A small network was shown many inputs. Here are its activations along a few directions, one row for each input.
In each table, some parts of the input vary, and every possible input appears once, in random order.
Descriptions start from the smaller parts, as in this example, which fits no table here: one of 5 places around a ring, together with either a single point or one of 11 places along a line or (one of 3 separate values, together with one of 4 places along a line).
Shared parts are said once, and a part with two or three values counts as separate values.
(in the rows, 128 means zero)

Other details of the inputs shift rows strongly along two fixed directions, in all tables alike. That doesn't count.

A family of inputs:
x1: [207 142 156 133  93 131 118 155 148 120  85 116 132 103]
x2: [161 116 137 119 144 129 121 151 128 140  75 138 139 102]
x3: [107 136 151 128 106 119 124 143 125 127 145 131 130 113]
x4: [128 173 123 144  70 128 101 133 132 103 167 127 103 144]
x5: [112 139 128 113 136 130 125 135 132 136 132 135 113 118]
x6: [121 121 124 143 151 133 133 120 128 118 148 129 128 150]
x7: [145 103 163 124 185 129 146 134 127 156  94 129 165 117]
x8: [186 150 123 148 131 135 118 126 154 125 128 111 119 147]
x9: [ 64  94 131 122 158 112 149 101 100 146 130 152 162 131]
x10: [ 57 129  99 118 108 115 132  95 105 124 171 134 117 136]
x11: [ 48 118 116 119 139 109 138 115  93 142 136 162 133 125]
x12: [ 63 155 105 129  61 116 123 110 114 107 179 133 109 130]
x13: [ 88 103 115 125 145 126 155 116 112 133 137 133 146 140]
x14: [152 104 165 134 177 121 130 141  97 152  99 142 150 131]
x15: [152  89 163 130 193 133 158 142 128 155  93 126 162 118]
x16: [179 123 110 130 116 147 132 132 164 107 113  98 117 132]
x17: [157 150  83 130  78 149 103 112 174  94 145  98  96 137]
x18: [224 165  92 129  70 146 100 134 179 100 125  83  85 126]
x19: [ 48 144 107 124 122 123 107 114 102 113 170 156 102 150]
x20: [161 105 170 118 177 129 145 148 119 163  90 125 153 110]
Each input here is: one of 4 separate values, together with either a single point or one of 4 places along a line.
Changing only the choice among 4 separate values turns x7 into x17. The same change can be made to x15. Which row results?
Answer: x16

A family of inputs:
x21: [131 139 108 133 120 134 128 118 143 118 146 114 114 140]
x22: [109 130 124 125 119 122 129 125 121 126 134 134 128 126]
x23: [157 161 101 132  74 135 114 127 158 104 147 104  98 131]
x24: [151 130 169 135 143 117 126 148 109 149 109 145 141 123]
x25: [ 83 128 123 120 113 124 116 123 115 116 140 141 127 124]
x26: [107 111 128 125 151 129 135 123 122 130 128 133 139 132]
x27: [ 73 116 131 122 125 120 126 122 104 125 137 148 140 122]
x28: [162 140 118 133 132 135 127 130 147 130 128 116 113 138]
x29: [ 92 127 154 133 140 115 129 133  97 138 138 152 140 129]
x30: [133 135 118 134 135 130 131 120 135 129 139 122 119 142]
x31: [113 139 114 124 109 128 117 125 129 117 140 129 116 126]
x32: [102 102 134 126 158 130 139 121 115 132 126 136 148 131]
x33: [136 146 107 132 115 132 126 117 143 121 151 112 109 142]
x34: [117 106 131 126 154 132 135 124 122 129 122 131 141 130]
x35: [123 125 127 122 128 127 129 129 127 130 123 129 128 120]
x36: [144 146 112 128 102 130 126 126 143 122 137 114 109 130]
x37: [223 118 161 132 144 133 137 157 148 150  64 115 144 107]
x38: [ 98 106 136 125 163 126 136 122 110 139 125 141 147 130]
x39: [135 143 111 128  97 132 122 124 144 113 143 115 113 129]
x40: [170 115 154 126 139 128 132 147 130 139  85 128 148 109]
What do these inputs look like to the network?
Answer: one of 2 separate values, together with either a single point or one of 4 places along a line or one of 5 places around a ring
Changing only the choice among 2 separate values turns x25 into x27. The same change can be made to x37. Which row results?
Answer: x39
Which other rows does x33 become when the place on the line of 4 takes its other values? List them by row number.
Answer: x21, x30, x32
